[-1.27 -0.11 -1.56 -0.11 -5.08]  K
[ 8.20  1.37 -3.02  1.37  1.37]  V
[-1.27  7.24 -3.02  1.37  0.59]  U
size: [-1.27  7.24 -3.02  1.37  0.59] : 5
Table of tags by key:
[0.59] -> Q177
[7.24] -> Q479
[1.37] -> Q588
key U 2:  : Q479
again K:  : [-0.11]
again V:  : [1.37]

[-2.25 -8.10  4.02 -1.58] : A
[-2.25 -8.10  4.92  3.65] : H
[-2.25  4.93 -8.10  3.65] : W
size: [-2.25 -8.10  4.92  3.65] : 4
size: [-2.25  4.93 -8.10] : 3
Table of tags by key:
[-8.10] -> Q518
[4.02] -> Q327
[4.93] -> Q336
key A 2:  : Q518
H : [-2.25 -8.10  4.92  3.65]
perm: [ 3.65  4.92 -8.10 -2.25] : H

[-2.40 -1.16  0.60  6.02  1.81  4.41  0.17  1.30 -0.10 -2.34 -0.73 -2.03] -> C
[ 4.30  1.38  3.90 -3.19 -1.01 -3.58  3.13  1.33  2.73  1.61 -0.74  0.67] -> M
[ 1.58 -2.01  6.54  3.26 -2.90  0.08  1.37  0.33  2.07 -2.55 -1.24 -1.74] -> D
[-2.39 -0.75 -0.37  0.36 -0.92  1.34 -1.57 -1.02 -0.52 -2.16 -0.83 -1.22] -> T
[ 1.58 -2.41  6.54  3.26 -2.90 -2.41 -2.41 -0.83 -1.68 -0.30  1.16  0.75] -> F
[-3.11  0.08 -2.15 -0.23  0.31  2.17 -1.92 -0.89 -0.86 -1.50 -0.26 -0.41] -> J
[-2.67 -0.32 -0.92 -0.02 -0.78  1.35 -1.78 -1.13 -0.62 -1.94 -0.72 -1.27] -> Q
[ 1.34 -3.15  2.36  5.17  2.30 -2.71  5.55  4.42  0.26  1.04 -5.16  3.16] -> N
[-2.40 -1.16  0.60  6.02  1.81  4.41  0.17  1.30 -0.10 -1.29 -0.15  0.94] -> S
N : [ 1.34 -3.15  2.36  5.17  2.30 -2.71  5.55  4.42  0.26  1.04 -5.16  3.16]
again F:  : [-2.41]
Table of tags by key:
[0.32] -> Q472
[0.33] -> Q608
[-2.01] -> Q909
[1.30] -> Q894
[1.29] -> Q331
key D 8:  : Q608
size: [ 1.58 -2.01  6.54  3.26 -2.90] : 5

[ 0.45  1.70 -7.43  0.37  1.06 -0.07  2.83  1.39] = P
[ 3.71 -5.25  0.72  2.68  0.72  1.33 -3.54  5.16] = Z
[ 1.79  2.68 -5.26  5.16  0.72  3.71  1.33 -3.54] = R
[ 0.72  2.68 -5.26  5.16  0.72  3.71  1.33 -3.54] = B
again B:  : [0.72]
key -> tag
[-3.54] -> Q860
[1.33] -> Q936
[2.68] -> Q124
key Z 7:  : Q860
perm: [-3.54  1.33  3.71  0.72  5.16 -5.26  2.68  0.72] : B
which: [ 3.71 -5.25  0.72  2.68  0.72  1.33 -3.54  5.16] : Z

[-4.17  0.13  0.39 -2.48  5.03] -> pamel
[-4.38 -7.10 -0.54 -0.25  6.93] -> mos
[ 6.05  6.23 -0.17 -5.72  5.33] -> nef
[ 5.34  5.26  1.22  8.34 -3.76] -> Zomip
[ 8.34  5.26  1.22  5.34 -3.75] -> nus
[ 0.13  5.03 -2.48 -4.17  0.38] -> Gavud
[-1.28  2.39 -0.98  2.82  0.12] -> kurod
[ 3.42 -0.11  2.06 -5.78 -2.49] -> marur
perm: [ 0.38 -4.17 -2.48  5.03  0.13] : Gavud
tags:
[2.39] -> Q453
[0.38] -> Q469
[0.12] -> Q901
key kurod 5:  : Q901
perm: [-3.75  1.22  5.26  5.34  8.34] : nus
kurod : [-1.28  2.39 -0.98  2.82  0.12]

[-1.35  1.67  1.36 -0.36 -0.66 -1.15  7.16  0.73  2.64  0.17  0.46  3.24
  0.03  4.08 -1.66  0.24  0.09 -1.46  3.53  2.57  0.02  1.61  0.53  1.93
 -0.63 -0.66  4.51 -0.36 -0.64]  kibi
[-0.95  2.00  1.32 -0.38 -0.41 -0.53  5.48 -0.04  2.23  0.50  1.28  2.26
 -0.09  3.23 -1.39 -0.17  0.09 -1.46  3.34  2.56 -0.36  1.18  0.82  1.27
 -0.40 -0.86  3.42  0.24 -1.13]  Dubi
[-4.08  2.72  0.71 -1.16 -2.75 -0.21  6.96 -1.80  2.82 -0.02  1.64  1.59
 -2.22  4.10 -2.23 -1.25  0.30 -3.76  3.76  3.53 -1.46 -0.31  0.53  1.56
 -0.78 -2.84  3.89 -0.73 -3.63]  zel
[-0.05 -1.71  1.92  2.22 -1.18 -8.84  6.29  4.24  3.60 -6.08 -2.02  0.03
  6.34 -2.44 -4.98 -0.27 -1.94 -3.44  2.60 -1.20 -5.62  6.12 -1.24 -0.60
 -6.89 -2.05  1.57 -1.29  1.13]  dud
[ 7.97  0.13 -2.66 -3.94  2.32  3.70 -2.76  1.08 -4.98  2.75  1.30 -0.41
 -2.84  3.69  3.26  1.74 -0.77  7.12 -2.19 -2.12  5.47 -3.62  1.65 -3.46
  5.36  4.22  1.28  1.61  0.39]  Sidab
[-2.65 -2.56  1.26  2.70 -1.48 -6.26  2.84  2.51  2.64 -4.64 -3.22 -0.07
  4.34 -3.57 -3.14  0.02 -0.76 -3.40  0.36 -1.59 -4.35  4.07 -2.09  0.69
 -5.47 -1.75 -0.58 -2.01  1.53]  geza
[-0.59 -1.79  0.71  1.03 -1.24 -6.33  3.29  2.28  1.77 -4.55 -1.99 -0.57
  3.71 -2.37 -3.73 -0.69 -1.79 -2.75  1.00 -1.44 -4.20  3.50 -1.42 -0.89
 -5.07 -1.82  0.29 -1.41  0.37]  sep
[-3.64 -3.04  3.12  7.32 -0.88 -7.08  4.01  6.26  5.81 -5.90 -4.17  0.86
 -3.64 -5.18 -1.89  2.07  1.56 -3.19  0.40 -1.21 -3.64  7.78 -1.89  3.91
 -6.24 -0.63 -0.43 -1.98  5.34]  befif
[ 1.43 -0.38  1.03  0.67 -1.38 -7.34  5.61  3.32  2.61 -5.53 -0.01 -1.33
  4.84 -1.23 -4.65 -1.06 -2.21 -2.74  2.77 -0.67 -5.11  4.50 -0.21 -2.02
 -5.52 -2.28  1.90 -0.45 -0.64]  rupom
[-0.36  1.27  1.55  2.31  0.84  1.75  0.87  1.03  1.98  1.27  1.09  1.16
  1.37  0.59  1.68  1.38  2.09  0.54  1.02  1.61  1.03  1.35  1.10  2.27
  1.20  0.94  0.67  1.04  1.46]  fim
[ 3.30 -1.61  0.51 -0.67  0.53 -6.01  5.28  3.88  0.60 -3.18 -1.96  1.64
  3.47  0.84 -3.21  0.51 -2.54  0.39  1.61 -1.65 -1.40  3.61 -0.70 -1.43
 -3.33  0.48  2.98 -0.81  1.54]  poku
[-5.91  4.73  1.69  3.44 -2.73  3.39  2.33 -1.79  5.16  0.28  4.75 -1.70
 -0.15  0.51  0.78 -1.30  3.72 -4.39  2.93  5.44 -1.91  0.34  2.35  3.49
  0.71 -3.33  0.64  1.12 -3.05]  bezir
again sep:  : [-1.79]
Table of tags by key:
[1.60] -> Q88
[2.93] -> Q714
[1.00] -> Q833
[0.40] -> Q280
[2.94] -> Q119
[1.61] -> Q168
[0.28] -> Q219
[3.76] -> Q600
key bezir 19:  : Q714
which: [-0.95  2.00  1.32 -0.38 -0.41 -0.53  5.48 -0.04  2.23  0.50  1.28  2.26
 -0.09  3.23 -1.39 -0.17  0.09 -1.46  3.34  2.56 -0.36  1.18  0.82  1.27
 -0.40 -0.86  3.42  0.24 -1.13] : Dubi
bezir : [-5.91  4.73  1.69  3.44 -2.73  3.39  2.33 -1.79  5.16  0.28  4.75 -1.70
 -0.15  0.51  0.78 -1.30  3.72 -4.39  2.93  5.44 -1.91  0.34  2.35  3.49
  0.71 -3.33  0.64  1.12 -3.05]
which: [ 1.43 -0.38  1.03  0.67 -1.38 -7.34  5.61  3.32  2.61 -5.53 -0.01 -1.33
  4.84 -1.23 -4.65 -1.06 -2.21 -2.74  2.77 -0.67 -5.11  4.50 -0.21 -2.02
 -5.52 -2.28  1.90 -0.45 -0.64] : rupom
befif : [-3.64 -3.04  3.12  7.32 -0.88 -7.08  4.01  6.26  5.81 -5.90 -4.17  0.86
 -3.64 -5.18 -1.89  2.07  1.56 -3.19  0.40 -1.21 -3.64  7.78 -1.89  3.91
 -6.24 -0.63 -0.43 -1.98  5.34]
which: [-0.36  1.27  1.55  2.31  0.84  1.75  0.87  1.03  1.98  1.27  1.09  1.16
  1.37  0.59  1.68  1.38  2.09  0.54  1.02  1.61  1.03  1.35  1.10  2.27
  1.20  0.94  0.67  1.04  1.46] : fim

[-4.45 -0.33  1.30 -1.09 -3.86 -1.96 -5.97]  X
[ 1.30 -1.96 -3.86 -5.97 -1.09 -4.46 -0.33]  G
[-1.07 -1.13 -4.93 -6.67 -1.52 -2.89 -2.74]  E
perm: [-1.09 -4.46 -0.33  1.30 -1.96 -3.86 -5.97] : G
X : [-4.45 -0.33  1.30 -1.09 -3.86 -1.96 -5.97]
size: [-4.45 -0.33  1.30 -1.09 -3.86] : 5
key -> tag
[-3.86] -> Q724
[-5.97] -> Q980
[-0.33] -> Q275
key G 7:  : Q275
size: [-1.07 -1.13 -4.93 -6.67 -1.52] : 5
which: [-1.07 -1.13 -4.93 -6.67 -1.52 -2.89 -2.74] : E

[ 6.54  6.65 -0.74  8.35  0.42 -4.79 -4.44 -3.25  2.53  5.76] : Vugo
[-1.64  6.54 -2.22  6.76 -2.89  4.52  0.85  3.42  6.76  6.76] : vifi
[ 0.85 -2.89  6.54  3.42  4.52  6.76 -2.22  6.75 -1.64  6.76] : Palap
again vifi:  : [6.76]
perm: [-2.89  4.52  0.85  3.42  6.76  6.76 -1.64  6.54 -2.22  6.76] : vifi
tags:
[-4.78] -> Q931
[6.76] -> Q220
[-4.80] -> Q483
[-3.25] -> Q495
[-4.79] -> Q504
key Vugo 6:  : Q504
which: [-1.64  6.54 -2.22  6.76 -2.89  4.52  0.85  3.42  6.76  6.76] : vifi
vifi : [-1.64  6.54 -2.22  6.76 -2.89  4.52  0.85  3.42  6.76  6.76]

